These are the activations of a small neural network, seen along a few directions. Each row is one input.
Each table varies a few parts of the input and shows all the possible inputs, shuffled.
A made-up example of a description, with smaller parts first: ring(8) and (point or line(9) or (values(2) and line(6))).
Shared parts are said once, and a part with two or three values counts as separate values.

Other details of the inputs shift rows strongly along two fixed directions, in all tables alike. That doesn't count.

Rows:
R1: [-2.07 -2.39 -2.00  0.35 -0.24  1.61 -0.03  2.43  0.77  1.34 -2.17]
R2: [ 1.23 -2.71  0.61  0.99  1.24 -1.70 -3.23  0.66 -2.28 -1.53  0.58]
R3: [ 0.76  1.69  6.06  0.73 -3.04 -1.77 -0.51 -2.64  1.55 -4.94  2.48]
R4: [ 2.23 -2.69  1.45  1.66 -3.43 -0.47 -1.16 -2.60  1.29 -4.06  0.25]
R5: [ 1.17  0.93 -0.19 -0.67  0.01 -0.58  1.40 -0.48 -0.88 -0.86  1.28]
R6: [ 1.60 -1.23  1.61  1.85 -2.92 -0.10 -1.58 -3.18  2.52 -2.48 -0.40]
R7: [-0.06 -2.03  0.66  1.53  0.64 -2.13 -3.71  1.07 -1.97 -1.07 -0.01]
R8: [-1.35  2.32 -2.72 -0.77  4.12 -0.07 -0.83  3.39 -5.03  4.56 -1.02]
R9: [ 1.78  1.25  1.42  0.67 -1.45 -1.41 -0.16 -2.81  1.35 -1.86  0.84]
R10: [ 0.11  6.48  3.88 -3.35  1.77 -1.30  3.55 -0.01 -2.52 -1.78  4.39]
R11: [-0.79 -2.38 -2.76  1.64 -1.33  0.54 -0.60  1.42  1.12  1.11 -2.30]
R12: [-1.46 -0.41 -0.73 -1.69  1.81  1.78  0.90  0.93  0.63  1.75 -0.36]
R13: [-1.54 -5.27 -2.95  2.67 -2.17  3.04 -2.23  0.84  2.58  1.64 -4.44]
R14: [-0.48  3.65  2.94 -2.47  1.27  0.42  2.08 -0.17 -0.99 -0.72  2.61]
R15: [ 1.36  0.75  2.10  1.02 -2.31  0.38 -0.54 -2.49  0.94 -2.19  0.43]
R16: [ 0.62 -0.81  2.43  1.98 -3.00 -0.61 -1.61 -2.32  2.90 -2.62 -0.50]
R17: [-1.04  1.48 -0.40 -2.32  2.36 -0.03  2.14  1.40 -0.67  1.69  1.54]
R18: [-0.83  0.20 -1.11  0.38  0.12  0.03  0.13  0.20  1.30  1.38 -1.23]
R19: [-0.13  1.70 -1.63 -0.36  0.34  1.47  1.37  0.65 -1.17  1.37 -0.63]
R20: [-0.17  0.49  3.33  0.27 -1.42 -0.89 -0.48 -1.39  1.98 -2.23  0.87]
R21: [ 0.87 -1.82 -0.98  0.22 -0.46 -0.01  0.18 -1.02  0.78 -0.13  0.10]
R22: [ 2.08  1.16  1.38  1.12 -2.38 -1.83  0.17 -2.01  0.29 -2.69  1.12]
R23: [ 0.03  8.00  3.45 -2.01  0.80 -1.28  3.03 -0.04 -2.40 -0.95  3.30]
R24: [-1.86 -2.66 -2.65  0.41 -0.08  0.65  0.06  2.61  0.85  1.52 -1.92]
R25: [ 2.13  2.24  2.68 -0.87 -0.32 -1.86  1.02 -3.07  0.47 -2.57  2.76]
R26: [-2.12  3.71 -2.21 -3.85  4.38  0.97  3.92  3.80 -2.84  3.73  1.27]
R27: [-0.03 -3.33 -1.95  0.37 -0.28  2.26 -0.71 -0.72  1.61  0.98 -1.88]
R28: [-1.09 -3.48 -0.65  1.12 -1.09 -0.17 -1.30  0.31  2.96 -0.02 -1.78]
R29: [ 2.41 -1.45 -0.43  0.57  1.62 -1.05 -2.27  0.10 -3.60 -0.11  0.20]
R30: [-1.34 -5.00 -3.90  2.41 -1.47  1.25 -1.61  1.15  2.52  2.29 -3.76]
R31: [ 0.04  3.79 -0.80 -1.32  1.60 -0.18  2.24  0.00 -1.36  2.05  1.10]
R32: [ 0.08  2.47 -3.55 -1.41  4.71  0.68 -0.14  2.96 -5.88  5.28 -1.00]
R33: [-2.49 -2.34 -3.02 -0.20  1.12  1.21  0.41  2.65  1.07  3.30 -1.98]
R34: [ 0.83 -2.63  1.70  0.48 -1.58 -1.35 -1.05 -1.86  2.78 -2.70  0.64]
R35: [-0.48  0.29 -1.06 -1.17  1.06  2.54  1.16  0.26 -0.67  1.53 -0.38]
Each input here is: ring(5) and (point or ring(6)).
Changing only the ring(5) part turns R27 into R20. The same change can be made to R29. Which row results? -> R7
List by row number the other rows that have the ring(5) part in common with R15. -> R6, R9, R19, R22, R31, R32
Change only the ring(5) part in R30. List by row number the other rows that result. -> R17, R21, R31, R33
Change only the ring(6) part in R11. List by row number the other rows that result. -> R13, R16, R18, R23, R30

Rows:
R36: [-2.22  5.78  1.18 -3.01  2.15  1.57  4.63  2.44  0.65  0.78  0.57]
R37: [ 2.36 -2.57 -0.21  0.50  0.27 -1.85 -1.27 -1.24  0.20 -2.17  0.72]
R38: [ 0.36 -8.92 -4.66  3.83 -5.15  2.97 -2.05 -2.55  5.64  1.19 -4.06]
R39: [-2.45  4.83  0.78 -2.13  3.61 -0.33  1.34  1.64 -1.27  1.92  0.91]
R40: [-2.25 -2.19 -7.59 -1.55  5.01  3.52  1.65  5.43 -4.01  6.59 -2.34]
R41: [ 2.63 -6.60 -2.20  4.98 -4.32 -0.30 -3.48 -1.82  0.90 -2.38 -2.87]
R42: [-3.21  0.10 -3.98 -2.06  4.43  1.29  1.73  5.43 -3.26  4.58 -0.17]
R43: [ 0.19  7.69  0.62 -1.92  2.78 -2.03  2.39  0.12 -2.49  1.29  2.17]
R44: [ 3.00 -0.52 -0.32  1.48 -0.87 -1.77 -1.16 -2.46  0.13 -1.81 -0.19]
R45: [ 0.96  0.64  1.39  1.74 -1.33 -0.89 -1.92 -2.45  1.15 -1.84 -0.49]
R46: [ 3.09  5.59  5.06  0.31 -2.59 -4.98  0.06 -3.13 -0.94 -3.95  3.41]
R47: [-0.89 -8.11 -0.07  2.04 -4.21  0.48 -0.74 -1.73  5.82 -1.43 -1.66]
R48: [ 2.06 -4.61  2.76  1.33 -5.17 -1.22 -0.34 -5.27  4.30 -4.36  1.45]
R49: [-3.14 -2.14 -7.06 -3.60  3.72  5.78  3.07  3.64 -0.23  5.36 -3.68]
R50: [ 0.30  4.04  3.91 -0.24 -0.15 -4.17  0.03 -1.06  0.28 -3.25  2.67]
R51: [-3.33  7.35  0.65 -3.81  3.55  1.13  6.64  2.46 -0.34  4.52  2.37]
R52: [ 0.16  2.82  5.30 -1.25  0.13 -2.06 -0.01 -0.14 -2.00 -3.29  4.19]
R53: [-4.68  1.65 -3.08 -1.44  3.43  2.75  1.06  5.36 -2.60  5.68 -2.14]
R54: [ 0.30 -2.24 -3.51  0.29 -1.90  3.60  0.18 -0.81  2.52 -0.11 -2.76]
R55: [ 0.43 -5.85 -0.71  4.89 -5.09  0.76 -4.63 -1.19  2.10 -1.73 -3.63]
R56: [-2.03 -7.79 -5.86  0.86  1.52  1.23 -2.41  3.51  1.77  3.08 -3.87]
R57: [-0.08 -2.36  1.82  0.40  0.12 -1.31 -2.19 -0.80  1.37 -2.44  0.93]
R58: [-0.36 -7.74 -4.29  3.79 -4.90  3.93 -2.56 -0.19  6.29 -0.86 -5.82]
R59: [ 0.06 -5.49 -1.96  0.60  0.79  2.85 -2.60  0.61 -0.21  1.73 -2.22]
R60: [ 0.80 -3.14  5.59  3.34 -4.70 -1.95 -4.55 -2.75  3.36 -5.29 -0.21]
R61: [ 0.58  3.84  5.81 -2.60 -0.92 -1.72  2.96 -1.99  1.64 -5.48  3.69]
R62: [ 1.25  5.06  5.86 -0.33 -1.76 -5.63  0.14 -1.56 -0.41 -4.18  3.80]
R63: [-1.04  7.77 -1.30 -4.34  6.49  3.27  3.59  2.02 -5.98  6.54  0.77]
R64: [-1.02 -3.32 -4.38  2.76 -1.47  1.08 -1.68  1.69 -0.15  2.24 -3.75]
R65: [ 1.99 -0.24  0.85  1.67 -1.81  0.45 -1.26 -1.77 -1.71 -1.15 -0.19]
R66: [-0.06  7.00 -3.70 -3.89  5.69  0.68  4.33  3.31 -5.80  6.63  0.52]
R67: [ 0.28  4.79  5.52  0.42 -1.61 -4.52  0.43 -1.16 -1.20 -4.63  3.86]
R68: [ 1.31  4.19  8.26 -1.77  0.02 -3.07 -0.60 -2.22 -0.98 -4.67  5.46]
R69: [-3.60 -1.61 -6.82 -2.92  5.69  2.17  1.55  6.99 -2.61  7.98 -2.32]
R70: [ 4.11  5.49  5.62 -0.09 -0.54 -3.09 -0.10 -5.29 -1.26 -4.94  3.96]
R71: [ 1.14 -3.64 -1.05  0.46  1.03  0.65 -1.79 -1.01  0.21 -0.74 -0.68]
R72: [ 0.05  7.84  2.78 -1.77 -0.20 -0.35  4.57 -1.68  0.68  0.76  4.01]
R73: [-0.98 -7.38 -5.09  1.38  0.61  3.80 -2.29  2.73 -0.95  3.07 -3.84]
R74: [-0.10  7.01  3.35 -1.60  1.80  0.13  1.10 -0.62 -2.64  1.15  1.73]
R75: [ 4.03 -7.01  0.71  3.29 -4.13 -2.84 -3.84 -2.51  2.00 -4.43 -0.31]
Changing only one part turns R49 into R36. The same change can be made to R73. Which row results? -> R53
What do these inputs look like to the network? -> ring(5) and (values(2) or ring(6))
List by row number the other rows that have the ring(5) part in common with R74. -> R43, R45, R46, R55, R58, R64, R72
Change only the ring(5) part in R71. List by row number the other rows that result. -> R39, R45, R57, R70
Change only the values(2) part in R61. List by row number the other rows that result. -> R47
